Each row below holds a small network's activations on one input, seen along a few directions.
Each table varies a few parts of the input and shows all the possible inputs, shuffled.
Descriptions start from the smaller parts, as in this example, which fits no table here: one of 8 places around a ring, together with either a single point or one of 9 places along a line or (one of 3 separate values, together with one of 4 places along a line).
Shared parts are said once, and a part with two or three values counts as separate values.

Table:
x1: [+1.11 +0.89 +1.68 +1.93 +0.74 +2.14 -2.51 -0.40 +0.62 +3.74 +1.80]
x2: [-1.95 +5.52 -2.16 -4.55 -6.93 -0.35 -1.03 -2.58 -1.76 -1.39 -0.66]
x3: [+0.13 -0.69 -2.96 -2.18 +0.45 +2.98 -2.32 +7.61 -4.84 -0.28 -4.62]
x4: [+0.52 +2.81 +1.01 +3.88 +3.04 +5.08 -1.85 +1.64 +5.11 -6.47 -0.86]
x5: [+0.30 +0.72 +1.15 -4.77 -7.83 -2.33 +2.62 -4.11 -0.73 +0.62 +2.31]
x6: [-5.21 +0.97 -4.89 -1.30 +4.36 -2.49 -1.63 -3.92 -0.39 -0.75 -2.76]
x7: [+2.72 -5.03 -0.44 -2.15 -0.32 +0.79 +2.02 +6.80 -3.22 +2.26 -1.99]
x8: [+3.53 +1.33 +1.93 +5.36 +2.89 +3.63 +1.33 -0.13 +4.51 -4.01 +0.35]
x9: [-0.44 +5.22 -1.91 -4.39 -6.81 -0.85 -0.71 -3.37 -1.89 -0.98 +0.23]
x10: [-5.77 -2.97 -1.21 +0.33 +2.70 -6.50 +1.15 -3.60 -0.10 -0.29 +0.16]
x11: [-2.07 +1.18 +2.31 -3.42 -8.05 -4.01 +1.93 -2.98 -2.37 -1.27 +3.02]
x12: [+1.26 +3.71 -0.68 -3.09 -6.76 -1.78 +1.73 -4.13 -1.77 +0.78 +1.43]
x13: [+3.82 -3.30 -1.87 -1.15 -0.03 +1.80 +1.59 +5.13 -3.89 +2.79 -2.95]
x14: [-0.24 +1.95 +0.49 +0.98 +0.83 +3.01 -5.04 +0.54 +0.57 +2.18 +1.15]
x15: [+2.60 -1.23 +3.06 +4.12 +2.15 +2.53 +1.83 +1.09 +6.11 -4.20 +1.41]
x16: [-3.70 +0.61 -5.01 -1.01 +4.26 -2.96 -1.15 -4.80 -0.50 -0.42 -1.84]
x17: [-1.67 +2.14 +0.56 +0.85 +1.05 +3.40 -5.56 +1.09 +0.59 +1.95 +0.39]
x18: [-1.21 +0.93 +1.98 -4.26 -7.57 -3.08 +2.90 -3.31 -1.07 +0.17 +2.52]
x19: [+0.02 +1.61 +1.48 +1.71 +0.86 +2.14 -3.01 +0.53 +0.00 +3.22 +1.83]
x20: [+3.98 -1.97 -1.99 -0.32 +0.60 +1.89 +1.24 +5.08 -4.41 +2.04 -2.68]
x21: [-1.88 -1.49 -3.73 -0.42 +3.84 -3.98 +1.16 -5.73 +0.55 +2.07 -1.21]
x22: [+1.16 +0.03 +1.78 +1.30 +0.56 +1.84 -2.45 -0.47 +1.20 +4.21 +1.69]
x23: [+1.85 -1.21 +4.24 +4.58 +2.28 +1.47 +1.72 +1.63 +5.87 -4.55 +1.33]
x24: [+3.48 +0.34 +1.98 +4.72 +2.75 +3.48 +1.48 -0.06 +5.38 -3.87 +0.55]
x25: [-1.00 -1.42 +4.20 +1.44 +0.26 +0.48 -2.03 +0.80 +1.37 +3.48 +2.29]
x26: [+1.47 +2.56 -0.28 -4.41 -7.50 -1.92 +2.04 -4.83 -1.10 +1.22 +1.39]
x27: [+0.58 -4.39 +1.27 -1.66 -0.02 -1.00 +1.24 +8.07 -4.61 +0.46 -1.50]
x28: [+2.52 -1.48 -1.91 -0.99 +0.89 +1.67 +0.65 +6.49 -5.50 +1.05 -2.90]
x29: [+1.03 -1.12 +4.84 +5.03 +2.12 +0.88 +0.94 +1.80 +5.31 -5.77 +1.61]
x30: [-3.23 +0.06 -4.02 -0.07 +4.40 -3.78 +0.81 -4.65 -1.42 +0.66 -1.00]
x31: [-1.67 -1.25 +4.96 +2.05 -0.05 -0.12 -2.93 +1.01 +0.52 +2.47 +2.81]
x32: [-3.36 -2.97 -2.82 -0.83 +3.07 -4.83 +1.62 -4.29 +1.39 +1.73 -0.09]
x33: [-1.94 -0.59 -3.76 +0.40 +4.29 -3.57 +1.17 -5.84 -0.37 +1.18 -1.23]
x34: [+0.04 -1.37 +2.87 +0.94 +0.12 +1.17 -1.95 +0.41 +1.70 +3.75 +2.38]
x35: [+2.00 -1.08 -3.04 -1.73 +0.57 +2.76 -1.64 +6.54 -4.82 +0.15 -3.91]
x36: [+2.00 +2.43 +0.90 +4.13 +3.21 +4.69 -1.28 +0.93 +5.19 -6.32 -0.01]
x37: [-4.90 -3.16 -1.69 -0.42 +2.99 -5.85 +1.69 -3.67 +0.93 +1.21 -0.22]
x38: [+0.04 +4.55 -1.05 -3.31 -6.77 -1.91 +1.23 -3.09 -2.54 -0.01 +1.52]
x39: [+1.63 -4.82 +0.99 -2.14 +0.39 -0.14 +2.23 +7.76 -3.68 +1.71 -2.10]
x40: [+2.45 +1.98 +1.73 +4.85 +2.98 +3.63 +0.77 +1.03 +4.06 -4.52 +0.38]
The inputs of x23 and x39 match in every part but one. If x4 is changed in the same way as x23 into x39, which row does it become?
> x3
Describe the family of inputs behind these rows.
> one of 5 separate values, together with one of 8 places along a line
Which other rows does x35 become when the choice among 5 separate values takes its other values? List them by row number.
> x9, x14, x16, x36
Which other rows does x11 become when the place on the line of 8 takes its other values? List them by row number.
> x2, x5, x9, x12, x18, x26, x38

Table:
x41: [-3.18 -0.27 +1.27 -1.81 -2.16 -3.74 +0.73 -2.63 -0.33 +0.41 +1.23]
x42: [+0.30 +1.28 -0.39 -1.88 -2.33 -0.07 -0.04 -0.63 -2.72 +2.25 +0.10]
x43: [-0.93 +0.83 -2.24 -3.23 -1.71 -0.26 -1.52 -0.48 -2.22 +1.30 -0.75]
x44: [+0.92 +1.44 +3.57 +5.93 +4.45 +4.80 -2.29 +1.35 +6.37 -3.30 +1.35]
x45: [+2.19 +0.90 +3.19 +5.96 +4.15 +5.05 -0.81 +1.60 +6.25 -3.99 +1.74]
x46: [+3.23 +0.77 +3.38 +4.48 +1.35 +5.68 -2.66 +4.73 +3.21 -3.06 +0.30]
x47: [-3.62 +2.04 -2.70 -1.22 -0.07 -2.79 -0.27 -3.56 -0.67 -0.90 -0.93]
x48: [-0.14 +1.14 -0.78 -2.06 -2.12 -0.39 -1.39 -0.47 -2.82 +2.38 +0.63]
x49: [-0.96 -0.02 +1.15 -3.06 -4.11 -1.72 +1.21 +0.00 -2.08 +0.54 +0.82]
x50: [-0.05 +0.51 -2.21 -2.89 -1.64 -0.41 +0.63 -1.20 -1.63 +1.12 -1.03]
x51: [-0.44 +0.16 -2.15 -2.19 -0.45 -1.57 +0.21 -2.85 -0.40 +0.75 -0.78]
x52: [-0.42 +1.99 -2.85 -2.32 -1.93 -1.29 +1.07 -1.33 -2.39 -0.66 -1.25]
x53: [+0.42 +0.45 -0.35 -0.88 -0.82 -1.74 +0.45 -2.93 -1.12 +1.91 +0.60]
x54: [-2.88 +0.62 -2.02 -1.92 +0.10 -1.83 -0.76 -3.21 -0.12 +1.00 -0.81]
x55: [+2.59 -3.22 +1.37 +4.89 +7.41 +2.84 +0.47 +4.97 +3.02 -1.76 -1.14]
x56: [-2.09 +0.78 -0.38 -0.74 -0.15 -2.04 -0.53 -3.24 -0.72 +2.27 +0.55]
x57: [-2.27 +1.34 -3.16 -1.03 -0.44 -2.57 +0.44 -4.07 -0.89 -1.05 -0.55]
x58: [-1.37 +0.08 +0.77 -3.16 -3.82 -1.96 -0.09 +0.06 -2.21 +0.76 +1.15]
x59: [+3.95 +0.73 +3.42 +4.47 +1.07 +5.92 -1.39 +4.42 +3.41 -3.53 -0.12]
x60: [-2.09 -1.19 +0.97 -1.52 -2.47 -3.50 +1.48 -3.07 -0.50 +0.11 +1.72]
x61: [-0.48 +0.08 -0.47 -2.55 -3.43 -1.49 -0.24 +0.34 -2.00 +2.51 +0.83]
x62: [+3.61 +0.92 +3.34 +5.49 +3.50 +4.91 -0.19 +2.40 +6.01 -4.08 +1.07]
x63: [-0.84 +2.31 -2.52 -2.58 -2.18 -0.80 +0.35 -0.73 -2.77 -0.40 -1.30]
x64: [-0.05 -2.70 +1.50 +5.22 +8.22 +2.49 -1.93 +3.96 +3.22 -0.90 -0.84]
x65: [-0.90 +1.60 -2.85 -1.51 -0.71 -2.51 +0.66 -3.11 -1.08 -1.18 -1.02]
x66: [-1.37 +2.40 -2.85 -2.68 -1.97 -0.98 -1.13 -0.58 -3.04 -0.37 -0.79]
x67: [-0.88 -1.13 +1.12 -2.01 -2.72 -3.29 +1.65 -2.25 -0.51 +0.05 +1.31]
x68: [+0.40 -0.35 -0.29 -2.08 -3.23 -1.58 +1.78 -0.35 -1.49 +2.13 +0.51]
x69: [+2.62 -3.21 +1.41 +4.04 +5.07 +4.38 -0.81 +7.25 +0.56 -1.32 -2.26]
x70: [+0.18 -0.81 -0.22 -1.27 -2.01 -2.69 +1.35 -2.02 -0.33 +1.84 +0.72]
x71: [+1.85 -3.14 +1.40 +4.03 +5.18 +4.01 -2.15 +7.68 +0.53 -0.80 -1.87]
x72: [-0.42 +0.87 -2.03 -3.10 -1.87 +0.01 -0.12 -0.64 -2.00 +1.18 -1.21]
x73: [-0.69 -0.60 +0.99 -2.81 -3.83 -2.13 +2.02 -0.51 -1.68 +0.34 +0.98]
x74: [-1.65 -0.18 -2.37 -1.72 -0.21 -1.65 -0.02 -3.69 -0.21 +0.84 -0.30]
x75: [-1.00 -1.00 -0.52 -0.81 -1.77 -2.85 +1.16 -2.86 -0.21 +1.95 +1.15]
x76: [+1.33 -3.43 +1.32 +5.26 +8.03 +2.81 -0.23 +4.25 +3.11 -1.61 -0.62]
x77: [-2.17 -0.32 -0.29 -1.23 -1.66 -3.16 +0.51 -2.44 -0.08 +2.22 +0.73]
x78: [+4.37 +0.63 +3.39 +4.68 +1.82 +5.65 -0.14 +3.98 +4.34 -3.90 +0.27]
x79: [+3.08 -3.46 +1.30 +4.25 +5.57 +4.00 +0.51 +6.71 +1.47 -1.51 -1.91]
x80: [+0.72 +0.87 -0.55 -1.58 -2.02 -0.53 +0.84 -1.31 -2.38 +2.16 +0.33]
x81: [-0.02 +0.25 -0.05 -2.43 -3.59 -1.19 +0.97 +0.20 -1.92 +2.31 +0.37]
x82: [-0.85 +0.06 -0.61 -0.44 -0.52 -1.80 +0.25 -3.73 -1.00 +2.01 +1.05]
Describe the family of inputs behind these rows.
> one of 6 places along a line, together with either one of 2 separate values or one of 5 places along a line
The inputs of x70 and x77 match in every part but the place on the line of 6. If x53 is changed in the same way as x70 into x77, which row does it become?
> x56
The inputs of x49 and x73 match in every part but the place on the line of 6. If x63 is changed in the same way as x49 into x73, which row does it become?
> x52
A walk changes only the place on the line of 6. It starts at x54 and steps to x74. List the rest of the walk in order.
> x51, x50, x72, x43
A walk changes only the place on the line of 5. It starts at x66 and steps to x43. List the rest of the walk in order.
> x48, x61, x58

Table:
x83: [+2.97 +2.25 -1.34 +0.24 +0.61 +3.20 -2.59 +1.58 -1.54 +1.12 -0.68]
x84: [+0.51 +0.54 +1.18 -1.31 -5.30 -2.40 +2.02 -4.33 +0.64 -1.79 +2.91]
x85: [-0.59 +4.23 -3.02 -3.83 -3.46 +0.16 +0.81 -3.88 +0.06 -1.71 -1.02]
x86: [-1.77 +1.90 -1.24 -1.84 -3.18 +0.17 -3.13 +0.30 -1.63 +1.87 -0.41]
x87: [-4.02 -0.08 -0.25 +0.10 +2.63 -2.20 -1.32 -2.29 +0.52 +2.21 +1.69]
x88: [+2.99 -0.98 +2.96 +1.41 -1.23 +1.52 +1.13 +1.70 +1.20 +2.35 +1.52]
x89: [-0.36 -2.00 -0.30 +3.29 +5.28 +1.09 -0.64 -1.60 +2.66 +1.20 -0.26]
x90: [-2.74 +2.01 -1.71 +0.91 +1.24 -4.35 +1.95 -6.32 +1.48 -1.66 +0.16]
x91: [+2.01 +1.65 +0.09 +2.09 +1.17 +4.71 -1.22 +4.81 -1.14 -3.60 -1.83]
x92: [-0.94 -0.66 +3.87 -1.66 -3.48 -1.26 -0.80 -0.72 -0.94 +1.92 +2.14]
x93: [-0.03 -2.78 +0.05 +3.68 +6.53 +0.92 -0.90 +1.58 +3.94 -3.61 -1.48]
x94: [+2.58 -1.23 +3.93 +2.03 -0.44 +2.38 +2.16 +5.52 +2.47 -2.31 +0.86]
x95: [-0.61 -4.84 -4.21 -5.12 -0.38 -3.93 +2.52 +3.64 -7.73 +4.00 -3.61]
Describe the family of inputs behind these rows.
> either a single point or (one of 3 separate values, together with one of 4 places along a line)
A walk changes only the place on the line of 4. It starts at x84 and steps to x92. List the rest of the walk in order.
> x88, x94
Which other rows does x85 become when the choice among 3 separate values takes its other values? List them by row number.
> x84, x90
